Each row below holds a small network's activations on one input, seen along a few directions.
Each table varies a few parts of the input and shows all the possible inputs, shuffled.
Descriptions start from the smaller parts, as in this example, which fits no table here: values(2) and (point or ring(9) or (line(6) and ring(8))).
Shared parts are said once, and a part with two or three values counts as separate values.
In the rows, zero is written as 128.

Other details of the inputs shift rows strongly along two fixed directions, in all tables alike. That doesn't count.

A family of inputs:
row 1: [164  84 139 145 143 122 134 151 109 133 136  87]
row 2: [107 124 129 128 107 129 144 112 134 113 120 149]
row 3: [152  94 148 157 147 101 132 130 121 143 129  83]
row 4: [137 156 113 114 120 128 135 107 114 117 136 147]
row 5: [ 95 149 124 112 145 143 125 142 134 128 116 119]
row 6: [ 91 120 143 116 123 136 118 124 125 109 107 136]
row 7: [136 149 122 108 131 121 140 116 130 109 135 146]
row 8: [131 127 105 117 126 128 138 141 125 116 124 154]
row 9: [159 106 128 165 121 103 137 113 102 161 136  90]
row 10: [159 106 160 126 148 119 121 129 102 130 139  71]
row 11: [101 119 139 126 123 133 135 121 138 105 113 144]
row 12: [112 154 110 124 130 136 152 131 142 133 129 134]
row 13: [186 130 145 146  73 172  23 150 197 191 189 184]
row 14: [106 149 120 122 145 140 142 139 146 124 122 128]
row 15: [147  93 143 163  98 125 145 105  99 148 140  89]
row 16: [130 144 132 106 146 125 131 123 134 100 128 140]
row 17: [114 123 119 106 141 136 112 153 117 111 111 140]
row 18: [113 162 101 130 119 142 147 122 126 141 130 135]
row 19: [118 138 113 130 130 107 136 120 137 126 117 150]
row 20: [102 134 127 119 145 114 110 131 128 122 104 136]
Each input here is: line(4) and values(5).
Q: Changing only the line(4) part turns row 14 into row 5. The same change can be made to row 1. Which row results?
A: row 17
Q: Change only the values(5) part in row 4. List by row number the other rows that result.
A: row 9, row 13, row 15, row 18
Q: Change only the line(4) part in row 15. List by row number the other rows that result.
A: row 2, row 6, row 11

A family of inputs:
row 21: [ 32 189 122  75 129 165 105 146 189 131  85 197]
row 22: [152 126  76 129 147  64 178 104  69 119 114 126]
row 23: [184  70 107 174 105 102 141 145  73 157 131 107]
row 24: [163  94 140 131 129 140  45 194 151 153 135 151]
row 25: [152 136 124 120 134  73 186  66  80  86 116 114]
row 26: [ 64 128 118  73 117 170  74 154 165  68  92 226]
row 27: [101 195 141  54 154 121  76 115 181  65 109 215]
row 28: [135 101 145 172  92 125 172 106 113 200 134  66]
row 29: [148 105 132 184 109 100 177 119 139 171 158  65]
row 30: [136 117 103 100 198  70 152 143  77 101  98  97]
row 31: [132  96 158 155 161 106 151 159 147 153 142  34]
row 32: [154 173  63 110 124 141 208 117  54 122 152  92]
row 33: [ 36 150  96 148 103 119 163  78  99 100  78 153]
row 34: [107 198  72  58 170 159 169 157  85  87 125 117]
row 35: [192 145 180 161 147 187  19 173 240 202 191 134]
row 36: [186  42 160 176  65 147  95 122 127 161 164 112]
row 37: [134 153  82 161 159 121 212 106  94 124 115 106]
row 38: [172  96 235 121  96 175  10 143 210 145 188 155]
row 39: [167  74 177 153  92 119 160  85  90 116 153  95]
row 40: [ 14 174 129 106 128 157  66 127 176  96  81 199]
Q: Changing only one part turns row 37 into row 35. The same change can be made to row 23. Which row results?
A: row 24
Q: Describe the family of inputs behind these rows.
A: values(2) and (point or line(4) or ring(5))

A family of inputs:
row 41: [109 122 118 120 148 115 108 146 120 122 102 136]
row 42: [129 136  97 134 122 114 137 131 118 137 118 151]
row 43: [ 96 125 142 133 138 122 113 115 127 112 101 132]
row 44: [146 123 152 137  88 144  90 134 162 180 166 118]
row 45: [172 115 160 124  96 126  83 124 157 161 168 133]
row 46: [148 110 167 126  98 149  90 144 167 168 159 120]
row 47: [118 132 121 118 130 158 136 136 118 113 123 134]
row 48: [173 147 145 151 119 135  93 129 168 177 169 125]
row 49: [120 146 118 113 107 116 142 114 117 136 127 139]
row 50: [110 150 131 114 165 121 117 134 133 120 114 119]
row 51: [126 116 116 119 135 119 133 150 129 109 118 147]
row 52: [111 130  96 135 123 127 137 141 127 137 117 139]
row 53: [137 123 105 122 131 109 131 130 122 118 120 154]
row 54: [162  75 152 156 161 113 150 128  49 132 123  19]
row 55: [116 145 106 129 121 152 136 126 113 124 129 132]
row 56: [139 151 117 115 148 115 139 118 135 115 131 137]
row 57: [127 144 128 113 153 125 142 138 143 106 130 131]
row 58: [ 99 120 136 135 124 139 142 120 138 114 111 137]
row 59: [149  71 163 141 149  90 156 126  61 144 121  15]
row 60: [133 150 106 128 120 139 135 116 105 124 130 143]
row 61: [131 130 124 114 133 144 131 135 116  97 129 140]
row 62: [ 97 133 121 147 114 133 142 110 134 126 117 136]
row 63: [124 125 129 133 122 115 136  99 128 107 120 151]
row 64: [113 117 112 123 133 133 137 151 131 126 111 141]
row 65: [114 146 125 117 151 138 147 139 145 123 124 125]
row 66: [112 118 140 131 126 125 138 118 136  98 118 144]
row 67: [113 159 109 129 141 133 146 129 140 134 129 123]
row 68: [142 137 114 116 129 134 129 115 109 105 131 146]
row 69: [118 126 136  98 120 121 138 133 129 109 126 135]
row 70: [157 120 156 169  93 135  89 110 161 169 158 139]
Q: Changing only one part turns row 42 into row 70. The same change can be made to row 41. Which row results?
A: row 43
Q: Describe the family of inputs behind these rows.
A: values(5) and (point or ring(5))
Q: Change only the values(5) part in row 53. List by row number the other rows that result.
A: row 45, row 56, row 63, row 68
Q: Start at row 46 and move only the ring(5) part, one step at a time. The first step leads to row 44. Which rows follow, in order?
A: row 49, row 45, row 69
